Each row below is a small network's average activation on inputs in which a field has the value named, seen along a few directions.
Related values have similar rows: they may be neighbours, one step apart, or belong to one group.
(in the rows, 500 means zero)
Random noise pushes rows far along 4 fixed directions. That doesn't count. These rows show it; they differ only by the noise:
[533 300 424 444 406 362 471 484 511 528 297 567 327 478 574 479 389 425]
[535 823 354 540 535 450 354 580 586 259 389 361 274 400 597 249 590 368]
[519 619 521 496 595 452 570 503 666 529 627 336 553 466 507 485 654 362]
[468 410 521 504 499 485 547 553 438 388 367 341 203 324 749 509 528 279]
[423 137 770 583 488 734 844 636 247 397 568 694 652 575 656 622 317 497]
[565 845 420 587 542 555 450 614 602 284 577 658 720 673 363 199 474 609]


P, 15 values:
p4: [477 604 484 403 493 358 289 565 532 340 398 297 327 232 718 472 643 390]
p12: [448 465 586 612 512 607 675 394 380 706 619 394 384 386 584 613 503 422]
p9: [418 392 480 519 427 526 403 680 231 121 314 663 376 489 642 322 322 580]
p8: [569 721 272 556 447 425 304 448 519 461 191 538 153 512 512 289 388 450]
p11: [608 660 333 564 407 512 377 618 522 290 425 944 759 822 268 128 224 791]
p5: [406 562 591 354 623 410 429 472 642 539 738 295 732 374 373 627 835 494]
p3: [491 761 629 635 666 773 761 442 598 676 839 411 864 772 195 678 584 579]
p15: [536 776 565 671 590 751 599 476 502 560 577 423 603 606 367 549 473 588]
p14: [618 699 301 571 506 524 328 387 667 661 413 380 259 559 368 560 541 496]
p10: [441 241 681 456 552 441 669 376 465 694 531  74 257 128 778 809 667 193]
p6: [574 655 558 562 605 559 652 450 592 664 899 628 983 680 293 487 590 682]
p2: [381 540 611 411 600 531 459 600 509 360 713 213 514 337 637 647 883 396]
p13: [515 143 362 282 318 201 341 424 512 650 364 611 363 426 556 563 438 520]
p7: [412 321 409 190 502 188 317 354 704 727 467 349 467 412 400 674 748 420]
p1: [517 174 693 564 417 647 703 417 271 683 427 719 576 556 507 627 170 629]
A value of P combines one of 3 hidden first parts with one of 5 second parts; all combinations occur once.
Q: Changing only the second part turns p10 into p15. p11 has the same second part as p10; what does that change turn p11 into?
A: p3
Q: Changing only the second part turns p2 into p13. p7 has the same second part as p2; what does that change turn p7 into?
A: p9

K, 15 values:
k14: [497 559 444 599 381 656 415 532 305 376 211 615 312 583 482 430 305 590]
k15: [428 330 616 422 496 437 472 506 459 506 578 426 538 350 591 656 637 486]
k1: [516 848 498 569 742 558 600 355 758 748 881 130 598 500 312 653 851 392]
k8: [470 206 601 426 452 463 582 552 448 501 489 629 684 562 475 576 382 550]
k3: [517 456 633 497 559 525 673 454 589 660 744 493 764 489 443 573 557 502]
k5: [595 598 329 472 501 311 436 448 678 602 526 540 536 622 350 371 529 515]
k2: [430 142 588 462 440 459 642 451 359 530 293 529 346 446 629 597 315 386]
k9: [418 434 480 433 432 524 338 603 350 245 278 599 386 461 584 456 454 592]
k13: [582 914 389 600 593 441 378 461 608 485 481 184 275 306 596 345 660 339]
k4: [465 355 364 371 419 280 386 478 561 496 335 378 191 339 639 502 581 349]
k10: [444 385 617 604 493 753 726 546 341 503 587 648 550 615 547 521 374 501]
k6: [604 500 409 515 439 466 418 357 535 729 404 468 377 510 449 574 423 528]
k11: [520 548 556 592 512 629 566 566 437 415 408 569 467 563 496 455 338 507]
k7: [416 433 656 497 536 569 588 614 338 291 570 390 416 272 836 559 570 384]
k12: [524 408 311 346 411 298 251 518 566 452 361 603 395 501 478 450 539 550]
A value of K combines one of 3 hidden first parts with one of 5 second parts; all combinations occur once.
Q: Changing only the second part turns k3 into k15. k2 has the same second part as k3; what does that change turn k2 into?
A: k9
Q: Changing only the second part turns k14 into k11. k6 has the same second part as k14; what does that change turn k6 into?
A: k13
